A small network was trained on made-up records. Each row is its average activation on records with the value named, seen along a few directions.
Values that are neighbours, or in one group, have similar rows; names and order tell nothing.
In the rows, zero is written as 500.
Random noise pushes rows far along 17 fixed directions. That doesn't count. These rows show it; they differ only by the noise:
[463 662 585 557 369 486 640 359 547 385 561 441 676 576 308 476 515 585
 458 486 458 532 662 340 523 492 595 384]
[530 384 402 570 604 460 359 363 181 633 482 673 235 390 534 415 487 521
 524 537 646 467 347 512 488 532 329 452]
[456 493 577 575 478 455 468 535 526 564 567 434 451 444 399 508 504 521
 468 513 329 513 677 329 535 643 241 408]
[524 486 441 502 605 455 472 458 563 466 418 611 369 430 423 504 504 423
 572 626 651 403 616 518 318 509 335 583]
[484 624 468 370 549 681 604 498 571 367 390 511 369 498 582 361 473 573
 592 440 555 403 451 582 404 510 603 542]
[446 565 557 366 353 557 451 584 339 363 350 583 427 434 655 464 649 617
 501 611 468 397 759 383 391 642 569 526]
[579 452 364 502 483 396 581 514 514 288 402 441 375 521 465 581 581 531
 429 560 591 666 425 429 585 475 561 595]
[454 338 528 199 505 549 362 498 556 394 503 542 412 473 745 656 428 441
 649 668 551 326 533 497 505 587 572 625]
[491 496 455 425 493 500 509 504 484 439 517 511 568 502 648 580 544 460
 584 561 557 465 741 402 492 535 734 548]
[494 474 374 481 380 436 644 615 588 419 443 341 444 491 321 598 492 523
 272 415 451 654 407 468 627 592 350 483]
[506 599 351 528 470 526 524 507 451 619 484 534 467 474 431 514 436 429
 455 483 586 374 688 577 384 572 514 471]
[652 470 536 277 500 541 417 577 201 310 407 544 356 500 434 503 617 547
 584 643 445 569 475 465 495 609 518 597]
[628 439 308 904 461 424 451 561 347 536 449 544 290 437 625 541 374 655
 489 547 419 672 509 348 653 531 365 590]
[472 424 607 538 423 544 678 524 605 413 325 513 582 668 540 458 659 465
 422 428 621 544 262 696 502 401 577 502]
[616 469 450 392 747 667 494 543 568 496 459 703 415 495 630 400 500 318
 762 613 689 508 534 661 370 543 628 566]
[598 510 529 420 543 422 308 412 435 439 575 556 476 429 516 497 629 470
 445 618 492 450 506 457 454 355 537 591]
[654 529 418 502 301 495 710 600 648 343 627 528 552 632 362 502 540 710
 505 579 514 609 599 476 615 460 671 457]
[498 464 602 571 304 463 507 481 592 513 560 483 580 548 579 505 690 611
 348 456 451 357 646 446 554 420 578 452]
[300 481 519 460 463 374 495 489 454 499 486 523 461 511 582 526 493 528
 548 612 579 398 492 509 373 442 415 497]


NEKU, 24 values:
vipog: [642 451 515 624 545 503 612 472 560 487 457 431 625 461 227 598 506 534
 515 309 422 394 674 425 466 515 363 619]
visu: [265 500 682 645 505 521 577 577 352 681 486 408 589 633 575 447 434 507
 646 395 356 504 619 464 488 679 444 347]
giv: [508 389 478 492 414 454 476 494 538 546 574 461 627 629 700 611 438 511
 481 435 515 419 390 612 623 381 745 571]
dum: [654 465 543 759 612 528 443 444 586 500 360 483 373 503 408 451 529 403
 468 477 506 579 428 484 549 515 310 569]
mikom: [370 372 516 365 726 409 481 618 528 701 667 489 463 405 533 405 678 405
 524 455 538 581 346 533 478 435 365 341]
mis: [384 573 787 551 333 494 452 549 715 624 686 384 550 720 500 442 471 573
 553 590 296 335 556 559 511 448 424 336]
bisoz: [675 599 547 493 606 615 337 429 595 495 485 555 620 417 441 513 487 273
 485 546 426 468 701 472 420 534 513 596]
gevut: [353 499 588 288 488 544 632 401 495 420 399 538 530 351 330 394 630 616
 400 313 615 439 506 402 457 630 319 362]
fepo: [433 583 349 380 316 506 635 409 542 381 433 558 655 375 477 498 499 570
 207 403 652 574 415 488 535 510 703 427]
feva: [389 550 578 577 499 507 455 420 569 543 423 418 545 548 640 560 471 427
 507 484 507 427 561 520 491 515 582 494]
kalo: [583 476 391 332 535 527 384 575 528 540 488 512 279 485 456 490 432 373
 347 548 547 552 278 708 540 619 454 485]
suga: [364 515 295 513 466 516 632 528 342 712 590 615 593 461 558 447 390 559
 643 420 717 414 721 492 422 545 618 393]
refe: [551 470 628 451 389 531 316 255 292 479 381 434 420 532 428 620 542 398
 327 499 501 400 356 495 629 578 597 437]
mil: [501 628 496 490 711 582 489 416 612 360 424 480 574 396 359 446 266 327
 540 503 440 738 258 480 458 480 324 585]
tove: [473 545 305 449 678 682 564 678 389 717 412 444 399 376 503 352 388 419
 503 199 472 539 415 608 494 654 365 450]
tufig: [428 622 583 404 427 519 244 569 536 613 510 571 553 349 704 480 548 365
 355 651 417 421 605 532 372 489 558 469]
vud: [304 423 517 417 492 351 448 318 511 541 622 451 740 365 621 591 531 507
 323 390 545 478 288 376 583 252 545 484]
mur: [322 495 484 336 531 504 444 573 355 528 469 510 559 386 646 521 416 616
 616 413 481 325 412 564 351 409 411 644]
nuguz: [432 641 431 429 538 605 460 494 519 467 392 469 368 428 543 433 411 392
 400 491 479 601 362 546 473 605 475 465]
ziz: [412 392 371 770 534 327 539 513 393 669 492 548 588 435 621 590 490 533
 516 411 580 494 616 422 451 420 487 536]
suso: [419 385 519 782 541 402 495 513 278 681 464 585 667 507 512 476 422 464
 523 446 496 674 382 519 500 475 344 493]
zopa: [374 453 493 431 407 393 786 583 706 293 464 532 561 490 398 488 599 800
 609 467 588 337 659 418 334 350 337 599]
teso: [368 481 638 568 333 427 444 642 448 369 318 660 695 522 614 573 460 590
 519 743 477 578 399 577 365 392 360 657]
rin: [481 602 454 859 530 424 587 369 498 440 316 643 412 464 480 380 519 589
 481 558 636 661 527 403 409 479 472 448]
The values of NEKU form 6 separate groups.
Which other values are in the same group as rin? Give them in the order they are listed.
> vipog, fepo, ziz
Which other values are in the same group as bisoz? Give them in the order they are listed.
> mil, nuguz, zopa
Which other values are in the same group as dum? Give them in the order they are listed.
> mis, suga, tove
Which other values are in the same group as teso? Give them in the order they are listed.
> gevut, feva, mur
Which other values are in the same group as visu? Give them in the order they are listed.
> giv, kalo, suso
